Each row below holds a small network's activations on one input, seen along a few directions.
Each table varies a few parts of the input and shows all the possible inputs, shuffled.
A made-up example of a description, with smaller parts first: one of 8 places around a ring, together with either a single point or one of 9 places along a line or (one of 3 separate values, together with one of 6 places along a line).
Shared parts are said once, and a part with two or three values counts as separate values.
In the rows, 128 means zero.

Other details of the inputs vary at random and push rows far along three fixed directions, the same in every table; ignore that.

Rows:
row 1: [102 101 191  59  69 152 145 112 233 111 171 184 151]
row 2: [101 128 104 235 162  83 147 113  92 105  88  96 155]
row 3: [106 103 150 113 108 146 122  97 163 121 139 170 115]
row 4: [199 165 162 157 117 165 112 149 127  87 117  62 164]
row 5: [ 92  94  95 139 136 121 126 110 114 118 138 150  96]
row 6: [203 155 185 175 128 176 106 134 114  90 123  81 165]
row 7: [224 183 145  41 139 195  92 201  70 184 170  97 113]
row 8: [108 107 125  98 115 106 147 136 159 123 151 141 128]
row 9: [ 97 102  95 123 139  96 140 122 130 132 136 141 107]
row 10: [103 102 123 114 115 133 135 125 148 115 152 146 115]
row 11: [107  89 164 180  90 139 144 116 186  47 149 112 164]
row 12: [ 86 119 135 118 117 136 149 128 147 141 137 152 138]
row 13: [115 116 115 169 157  73 140 100 134 120  98 129 132]
row 14: [186 151 193 160  86 157 128 148 184  55 128  58 204]
row 15: [210 202 160  49 133 206 103 200  65 205 157 106 130]
row 16: [101 122  91  22 113 120 120 126 136 189 139 186  69]
row 17: [204 179 114 149 189  96 108 154  58 165  94  83 130]
row 18: [ 98 129 139 150 122  97 164 131 149 123 122 124 166]
row 19: [ 86 132  69 115 165 105 132 125  72 193 113 164  86]
row 20: [116 118 123 147 117 107 134 111 157  97 110 112 138]
row 21: [135 140  46 210 226  26 122 106  41 154  55 106 102]
row 22: [ 92 114 135 179 116 138 140 112 127 109 120 132 147]
row 23: [106 109 121 117 103 142 116 107 151 113 127 147 108]
row 24: [ 93 109  90  50 111 160  98 109 116 172 138 193  52]
Description of these inputs: one of 4 separate values, together with one of 6 places along a line.
- The inputs of row 12 and row 20 match in every part but the choice among 4 separate values. If row 22 is changed in the same way as row 12 into row 20, which row does it become? => row 24
- Change only the place on the line of 6 in row 9. List by row number the other rows that result. => row 5, row 7, row 8, row 10, row 11
- Change only the place on the line of 6 in row 13. List by row number the other rows that result. => row 1, row 3, row 6, row 17, row 21

Rows:
row 25: [182 166 107 189 174  73 145 179  53 130 109  54 156]
row 26: [103  91 152  99  99 111 140 111 211  84 157 143 155]
row 27: [ 42  98 106 181 148  58 172  79 143 124 108 156 128]
row 28: [ 99 114 128  52  88 213  95 119 106 185 158 206  76]
row 29: [109  97 161 128  98 119 152 126 205  87 154 123 147]
row 30: [235 152 159 118 113 177  77 154 108  98 137  73 142]
row 31: [183 164 120 139 150 157  95 138  33 165 105 112  93]
row 32: [141 121 143  20  93 192  77 105 133 176 150 201  73]
row 33: [ 68 100 159 125  93 183 153 103 190 113 155 169 156]
row 34: [107 119 140 183 136  59 162 115 155 121  97 130 160]
row 35: [111 130 187 112  89 147 159 135 165 129 153 152 163]
row 36: [113 110  96 149 150  45 152 139 126 134 113 122 122]
row 37: [ 95  89 128 143 104 111 137 104 191  82 143 142 115]
row 38: [140 131  90  68 153  78 120 147 100 174 132 150 107]
row 39: [125 117  78  32 156 120 111 122 119 175 144 173  69]
row 40: [184 161 155 241 170  81 141 134 113  97  79  43 187]
row 41: [ 87 118  79  75 152 100 138 135  95 178 150 161  69]
row 42: [ 46 127 141 111  34 136 158  90 240  86  93 134 164]
row 43: [179 174 192 151 118 178 131 182 100 132 134  84 204]
row 44: [153 131 170 135 127 143 129 105 179  94 121 122 171]
row 45: [ 75 100  97 175 153  55 130  59 155 100  90 159 124]
row 46: [158 149 160  66 110 207 113 186 109 154 182 114 137]
row 47: [ 59  98  53 140 150  98 126 113  98 144 132 159  85]
row 48: [117 114  56  86 144 121 105 125  52 181 132 162  36]
row 49: [106 103 161 122  92 190 145 141 185  80 172 124 166]
row 50: [211 215 124  45  86 198  96 200  99 159 112  53 130]
row 51: [ 98 113 111 205 152  71 137  84 144 102  86 132 121]
row 52: [124 140  83  90 185 108 123 118  85 203 102 168  60]
row 53: [136 132  93 216 162  80 136 127  91  84 108  74 132]
row 54: [157 134 155 161 120 154 149 146 152  75 151  79 164]
row 55: [119 125 131 150 145  59 142 110 141 129  97 139 165]
row 56: [ 79 106 179 133  73 195 133 110 189  94 159 165 158]
row 57: [135 144 193 151 108 187 137 149 144 110 145 103 193]
row 58: [106 109  58 127 146 126 101 129  54 160 123 144  72]
row 59: [ 90 128 100 184 159  88 140  95  99 123  99 143 109]
row 60: [112  73 172 125  56 160 125 109 214  60 155 145 124]
row 61: [234 170 191 106 105 218  79 159  99 142 130 102 121]
row 62: [181 168 107 170 168 111 127 193  44 150 121  61 164]
row 63: [ 88  94  62 117 165  73 143 108 134 149 119 155  70]
row 64: [128 150 102 141 176 120 139 120  78 164 110 131 105]
row 65: [199 168 161 199 168  96 121 132 111  97  86  51 198]
row 66: [161 135 135  14 111 182  83 143 133 154 171 163  82]
- The inputs of row 58 and row 28 match in every part but one. If row 39 is changed in the same way as row 58 into row 28, which row does it become? => row 44
- The inputs of row 61 and row 60 match in every part but one. If row 56 is changed in the same way as row 61 into row 60, which row does it become? => row 47
- What is each input in this table made of? => one of 2 separate values, together with either a single point or (one of 4 places along a line, together with one of 5 places along a line)
- Change only the choice among 2 separate values in row 27. List by row number the other rows that result. => row 41

Rows:
row 67: [105 129  91 143 141 120 120 116 106 136 106 128 114]
row 68: [154 141 175 166 112 166 129 122 150  85 116  94 170]
row 69: [ 72  87 132 121 103 118 160 125 185  88 165 147 143]
row 70: [166 165 141 130 124 143 123 152 112 127 119  94 151]
row 71: [ 78  98 157 141 109 140 141  85 195  99 127 169 138]
row 72: [121 135 116 117 151  77 143 125 121 159 105 137 132]
row 73: [ 78  87 136 112 104 100 168 134 196 101 164 144 151]
row 74: [168 162 156  94 125 159 117 144 113 152 132 124 138]
row 75: [172 162 169 105 128 160 124 137 130 144 134 130 147]
row 76: [115 137  81 108 153  99 129 140  84 170 129 131  99]
row 77: [101 123  96 208 158  29 156 118 131 106  76  91 168]
row 78: [ 81 111  96  93 119 141 131 116 130 148 142 161  89]
row 79: [121 123 121 164 150 121 114  95  96 143 110 151 108]
row 80: [216 134  80 177 171  51  87 113 109  72  71  53 108]
row 81: [ 84 106 110 108 108 146 114 108 118 149 130 177  81]
row 82: [158 130 183 153  98 183 113 121 135 100 133 120 153]
row 83: [141 117 170 150  96 183 135 148 167  67 167  91 174]
row 84: [ 88  92  93  96 126 146 119 127 101 153 162 173  70]
row 85: [182 166 129  99 138 128 131 179  97 161 133  95 134]
row 86: [163 144 135  74 111 203  94 161  82 168 162 138  84]
row 87: [127 139 123 129 164  75 142 122 128 160 107 139 137]
- What is each input in this table made of? => either a single point or (one of 4 places along a line, together with one of 5 places along a line)
- Start at row 73 and move only the place on the line of 5, one step at a time. The first step leads to row 85. Which rows follow, in order? => row 77, row 72, row 87
